A small network was shown many inputs. Here are its activations along a few directions, one row for each input.
In each table, some parts of the input vary, and every possible input appears once, in random order.
A made-up example of a description, with smaller parts first: one of 4 places along a line, together with either a single point or one of 9 places along a line or (one of 3 separate values, together with one of 5 places around a ring).
Shared parts are said once, and a part with two or three values counts as separate values.
In the rows, zero is written as 128.

Other details of the inputs vary at random and push rows far along two fixed directions, the same in every table; ignore that.

A family of inputs:
x1: [145 104 124  96 170 139 146  87  94 124  98 117]
x2: [101 136 118 159  84  99 130 150 177 155 151 135]
x3: [143 195  94  91  15 133  98 165 194  63 206 114]
x4: [184 159  97 115 141 171 142 123 134  51 101  92]
x5: [162 130 136  93 159 144 163 125  86  97 134 109]
x6: [114 111 148 163 170 134 126  93  81 176  90 142]
x7: [133 156 118 120  73  97 149 162 162 113 176 126]
x8: [ 75 123 128 155  86  81  99 134 126 160 124 161]
x9: [109 121 121 113 105 112 130 137 150 135 140 138]
x10: [156 143 125 111 108 108 159 145 136  85 160 117]
x11: [157 124 136  98 179 151 155 102  83 113 119 113]
x12: [138 171  99 115  69  96 141 163 154 108 183 115]
x13: [ 75  77 152 176 182 162  60  82  79 180  22 169]
x14: [104  73 158 145 192 142 107 103  97 178  71 153]
x15: [158 147 128 101 151 189 123 109  83  71  93 118]
x16: [111 133 126 169 117 108 119 106 118 177 123 139]
x17: [ 82 152 109 150  66 129  64 121 123 136  93 160]
x18: [ 70 104 130 160 138 106  92  96  98 194  80 167]
x19: [143 129 142 110 133 127 158 137 114 109 140 125]
x20: [162 128 127  71 127 131 133 148 149  96 165 103]
x21: [ 82 161 114 197  69 135  64 123 126 153  96 159]
x22: [131 148 124 105  84 113 143 154 160 115 183 123]
x23: [111 137 132 182 156 164  91 101  87 140  59 144]
x24: [109 131 136 145  94 108 100 145 155 161 161 144]
x25: [172 113 134 103 183 152 152 135 138 102 135  94]
x26: [ 72  87 150 165 149 121 100 112 119 192  90 168]
x27: [173 114 137  67 173 153 153 135 131  92 139 105]
x28: [ 95 134 128 157  83 104 123 146 160 163 156 144]
x29: [107 160 106 150  70  88 115 139 150 154 163 136]
x30: [185 138 111  94 165 143 180 108 127  91 135  79]
x31: [153 118 137 109 172 149 152  88  82 127 115 115]
x32: [143 146 126  98  97 115 119 158 162 113 192 114]
x33: [181 121 139  92 174 156 161 139 138  96 146  96]
x34: [143 190  75 125  33 120 104 169 223  74 183 101]
x35: [136 106 138 109 168 180  99 103  96 100  78 126]
x36: [173 131 139  94 160 144 188 137 120  82 136  99]
x37: [163 138 123  97 118 131 171 152 158  93 170 103]
x38: [162 129 131 106 162 142 168 127  94 102 128 106]
x39: [162 111 145 109 173 156 165 128 131 106 140 107]
x40: [127  98 157 151 187 145 117 120 109 161 106 128]
x41: [143  89 147  98 188 151 127 115 109 127 102 121]
x42: [ 77 116 135 152  96 104 110 132 139 174 128 156]
x43: [170 131 111 101 168 138 170 115 120  98 127  97]
x44: [151 126 110  86 156 173 119 107  94  71  71 120]
x45: [166 143 111  99 118 117 182 158 158  79 159 102]
x46: [111 111 135 164 145 121 112 134 153 168 123 139]
x47: [108 131 129 172 116 110 117 100 114 182 122 141]
x48: [133  93 154 108 188 156 145 113 105 128 109 129]
x49: [ 85 146 127 195  81 141  60 125 148 157 115 151]
x50: [142 133 116  88 130 121 140 118 115 113 134 122]
x51: [ 90  99 162 188 153 127  88 119 118 202 103 155]
x52: [111 131 113 115  90  88 121 142 142 117 139 140]
x53: [ 96 127 138 175 111  92 116 134 123 155 121 152]
x54: [100 153 104 165  68  84 120 153 157 155 150 135]
x55: [142 108 156 118 182 136 151 115  77 109 106 128]
x56: [117  93 148 165 184 143 139 118 122 161  99 131]
x57: [105 110 149 167 139 124 103 129 140 179 125 147]
x58: [120 114 129 112 134 116 143 128 120 126 110 140]
x59: [135 150 123 100  80 115 139 159 173 108 201 122]
x60: [ 92 147 120 193  82 137  63 132 152 151 118 146]
x61: [110 142 112 118  86  99 122 143 128 132 146 134]
x62: [104 140 129 159  80 101 117 152 174 156 170 141]
x63: [ 94 138 127 133  70  88 122 148 145 147 146 152]
x64: [172 122 123 105 167 128 179 134 122  74 125  98]
x65: [134 126 120 104 130 123 135 101 113 130 126 122]
x66: [138 103 126 100 173 137 148 113  83 116  94 123]
Description of these inputs: one of 6 places along a line, together with either one of 2 separate values or one of 9 places along a line.
Changing only the place on the line of 6 turns x57 into x27. The same change can be made to x38. Which row results? -> x61
List by row number the other rows that have the place on the line of 6 in common with x32. -> x3, x5, x11, x15, x19, x22, x24, x31, x55, x59
Change only the choice among 2 separate values in x34. List by row number the other rows that result. -> x4
Change only the place on the line of 6 in x41. List by row number the other rows that result. -> x20, x25, x32, x40, x51

A family of inputs:
x67: [ 74  90 139 176 167 131  88  96  90 186  47 163]
x68: [109 131 129 152  99 119  90 144 152 140 134 143]
x69: [ 95 132 120 173  94 114  96 141 163 155 121 143]
x70: [182 115 138  69 183 168 154 120 101  69 121 101]
x71: [128 100 141 149 191 167 119 116 117 138  76 127]
x72: [185 115 142  74 185 167 156 128 110  62 116  97]
x73: [113 141 131 160 103  86 134 145 136 157 153 135]
x74: [110 128 130 140 109 122 107 142 143 130 123 142]
x75: [147 100 152 113 195 168 128 110  91 112  95 124]
x76: [ 84 131 121 151  72  94  76 137 142 155 126 161]
x77: [ 92 140 119 151  78 102 102 122 125 159 138 148]
x78: [181 121 134  92 176 172 145 111 123  92 133  96]
x79: [104 136 131 180 105  85 125 144 142 171 151 140]
x80: [ 88  97 154 187 170  98 126 100  72 201  82 159]
x81: [101 112 138 141 114  94 136 149 173 175 163 138]
x82: [154 144 126 109 139 153 147 130 130 103 147 108]
x83: [136  99 146 144 191 164 109 114 113 137  81 126]
x84: [ 80  92 140 168 166 131  80  89  86 187  63 161]
x85: [101 142 125 195  91  80 116 144 154 187 151 142]
x86: [189 124 134  94 185 170 178 119 110  66 118  93]
x87: [ 93 144 109 153  80 102 100 116 134 167 133 148]
x88: [118 110 127 135 176 146 140 101  88 134  68 132]
x89: [189 125 136  82 180 164 177 112  95  66 120  94]
x90: [ 91 103 153 201 171 148  97  90  99 199  78 150]
x91: [184 119 135  84 186 171 180 124 105  59 115  95]
x92: [ 86 144 114 168  63  89 101 131 134 158 127 156]
x93: [113 138 116 139  97 110 122 118 122 132 131 135]
x94: [148 137 121  95 133 144 149 147 128  90 127 118]
x95: [113  80 158 108 187 113 166 117 106 161 119 136]
x96: [ 94 147 116 193  76 104  96 134 161 169 130 148]
x97: [142 164 102  90  56 108 128 169 180  81 179 119]
x98: [131 136 112 101 116 130 139 140 129  99 125 126]
x99: [143 136 119 115 129 143 114 135 151 113 143 113]
x100: [193 124 135  92 188 172 176 114 105  67 125  87]
x101: [150 134 125 103 142 151 138 145 143  92 132 112]
x102: [140 111 142  83 151 120 176 147 137 122 159 118]
x103: [185 125 139  81 182 172 174 115 100  72 129  92]
x104: [106 143 120 178  94 112 103 125 153 159 134 136]
x105: [ 95 133 124 138  81 105  88 122 129 160 140 151]
x106: [ 98  91 158 171 183 152 115 113  87 161  60 156]
x107: [111 141 132 144  91 119 102 131 138 152 147 139]
x108: [123 170  90 107  33  89 131 162 172  92 178 122]
x109: [137 176  89 111  49  61 147 161 173 120 199 113]
x110: [ 84 106 140 184 160 127 104  84  81 189  63 157]
x111: [142 171  97  99  52 105 143 167 174  81 180 116]
x112: [ 97 137 119 179  93 112 104 135 160 154 125 140]
x113: [188 125 134  85 178 163 179 119  98  64 114  99]
x114: [153 172 103  98  57 119 129 158 180  96 204 105]
x115: [131 164 101 112  50 107 103 164 192 102 196 120]
x116: [ 76  73 158 157 175 100 127 105 105 217  89 163]
x117: [105 100 155 178 187 161 101  95  90 192  77 144]
x118: [150 144 125  98 133 147 150 129 117 101 144 112]
x119: [166  91 151  83 188 139 186 135 135 109 152 105]
x120: [174 124 125  74 169 160 156 103  99  93 122  99]
x121: [172 114 124  75 172 154 143 116 109  76 107 106]
x122: [148 173 104  86  52 111 133 155 168  94 200 110]
x123: [140 106 147 137 198 170 152 113  95 114  83 118]
x124: [153 134 128  91 134 142 132 143 129  91 131 118]
x125: [ 84 102 137 187 160 125 105  87  81 186  53 161]
x126: [191 123 135  87 182 168 181 119 103  60 118  96]
x127: [147 165  97 103  61 116 136 174 189  79 184 110]
x128: [100 110 146 132 113  91 140 149 158 168 159 146]
x129: [ 74  90 148 173 161 131  93 101  88 177  56 168]
x130: [ 77 136 104 161  70  92  88 138 144 164 114 158]
x131: [160 140 128 105 146 117 175 142 116 107 152 106]
x132: [116 133 133 134 103 125 104 128 136 143 144 139]
x133: [139 140 111  95 119 134 122 121 126 119 140 122]
x134: [128 113 145 118 167 150 128  94  75 143  96 129]
x135: [100 143 128 168  87 108 108 130 136 150 137 146]
x136: [126 162  96  92  39  94 106 156 173  97 188 123]
x137: [151 168 104  94  61 119 123 156 184  92 203 112]
x138: [105 138 128 138  91 117  95 129 134 153 145 148]
What is each input in this table made of? -> one of 6 places along a line, together with either one of 2 separate values or one of 10 places around a ring
Changing only the place on the line of 6 turns x79 into x85. The same change can be made to x115. Which row results? -> x99
Changing only the place on the line of 6 turns x75 into x70. The same change can be made to x91. Which row results? -> x111
List by row number the other rows that have the place on the line of 6 in common with x125. -> x67, x84, x87, x88, x109, x110, x116, x120, x121, x130, x133
Start at x77 and move only the place on the ring of 10, one step at a time. The first step leads to x134. Which rows follow, in order? -> x105, x136, x76, x129, x98, x108, x92, x93
Change only the choice among 2 separate values in x102. List by row number the other rows that result. -> x131
Change only the choice among 2 separate values in x81. List by row number the other rows that result. -> x85
